Each row below holds a small network's activations on one input, seen along a few directions.
Each table varies a few parts of the input and shows all the possible inputs, shuffled.
A made-up example of a description, with smaller parts first: one of 5 places around a ring, together with either a single point or (one of 2 separate values, together with one of 4 places along a line) or one of 9 places around a ring.
Shared parts are said once, and a part with two or three values counts as separate values.

Other details of the inputs vary at random and push rows far along two fixed directions, the same in every table; ignore that.

Table:
r1: [6, 9, -13, -18, 21, 1, -21, -2, -5, -11, 0, -8]
r2: [5, 6, 12, 17, -6, 8, 16, -8, 12, 1, -18, -5]
r3: [8, 1, -11, -29, 12, 0, -25, -6, -10, -2, 2, -5]
r4: [8, 0, -12, -26, 16, -2, -24, -2, -5, 0, 1, -6]
r5: [5, 7, 1, -4, 9, 5, -3, -3, 1, -4, -7, -8]
r6: [4, 5, 17, 13, -6, 9, 17, -4, 10, 3, -15, -7]
r7: [8, 5, -4, -2, 8, 3, -2, -3, 4, -6, -8, -4]
r8: [7, 4, 12, 17, -6, 5, 14, -3, 15, -1, -19, -1]
r9: [-29, -2, -11, 23, -13, -14, 10, 19, -9, -1, 29, 14]
r10: [8, -4, 0, -10, 4, 2, -4, -5, 2, 5, -6, -5]
r11: [11, 6, 2, -2, 10, 3, -4, 1, 2, -2, -5, -2]
r12: [6, 2, -12, -26, 15, -1, -23, -5, -7, -1, 2, -10]
r13: [13, -2, 2, -9, 0, 2, -7, -5, -1, 6, -5, 2]
r14: [1, -11, 22, 18, -25, 9, 30, -11, 13, 15, -16, 3]
r15: [0, -2, 19, 29, -15, 8, 30, -2, 14, 4, -16, 1]
r16: [8, 8, -15, -17, 21, -1, -21, 0, -3, -11, -2, -5]
r17: [-28, -2, -9, 23, -14, -15, 9, 20, -7, -3, 29, 14]
r18: [8, 3, 2, -6, 9, 5, -1, 1, 3, -4, -6, -6]
r19: [14, -3, 20, 12, -12, 5, 15, -10, 9, 9, -14, 3]
r20: [9, -1, -11, -28, 13, -1, -25, -3, -8, -2, 0, -1]
r21: [7, 3, 17, 13, -5, 7, 17, -1, 12, 3, -17, -3]
r22: [-49, -9, -22, 12, -9, -20, 2, 31, -23, -8, 50, 15]
r23: [-30, -13, -5, 13, -19, -14, 11, 13, -13, 1, 30, 14]
r24: [7, -2, -12, -30, 13, 0, -23, -7, -6, -1, 1, -2]
r25: [6, 2, 16, 15, -4, 8, 17, -2, 12, 2, -17, -2]
r26: [-1, 4, 18, 29, -18, 6, 26, -4, 16, 3, -17, -1]
r27: [8, 2, -9, -26, 14, -2, -23, -8, -10, -6, 4, -6]
r28: [10, 0, -9, -26, 15, -3, -23, -5, -8, -6, 3, -2]
r29: [11, -5, 17, 8, -14, 8, 15, -12, 11, 14, -15, 3]
r30: [-30, -4, -7, 24, -12, -13, 11, 20, -9, 0, 29, 14]
r31: [-1, 0, 20, 30, -14, 6, 28, -2, 14, 5, -17, 2]
r32: [8, 5, -3, -2, 7, 2, -4, -1, 6, -8, -8, -4]
r33: [13, 8, -9, -19, 21, 0, -21, 3, -4, -7, 3, -5]
r34: [9, -5, 1, -12, 0, 4, -5, -6, -1, 3, -7, -1]
r35: [-48, -13, -23, 10, -15, -25, -3, 28, -24, 5, 56, 18]
r36: [5, -2, 1, -13, -1, 5, -5, -12, 0, 5, -6, -4]
Description of these inputs: one of 4 places along a line, together with either one of 4 separate values or one of 5 places along a line.
- The inputs of r36 and r29 match in every part but the place on the line of 4. If r12 is changed in the same way as r36 into r29, which row does it become? => r35
- Which other rows agree with r32 in the place on the line of 4? List them by row number. => r7, r10, r14, r15, r18, r22, r23, r34
- Change only the place on the line of 5 in r5. List by row number the other rows that result. => r1, r2, r6, r26
- Change only the place on the line of 4 in r19. List by row number the other rows that result. => r23, r27, r28
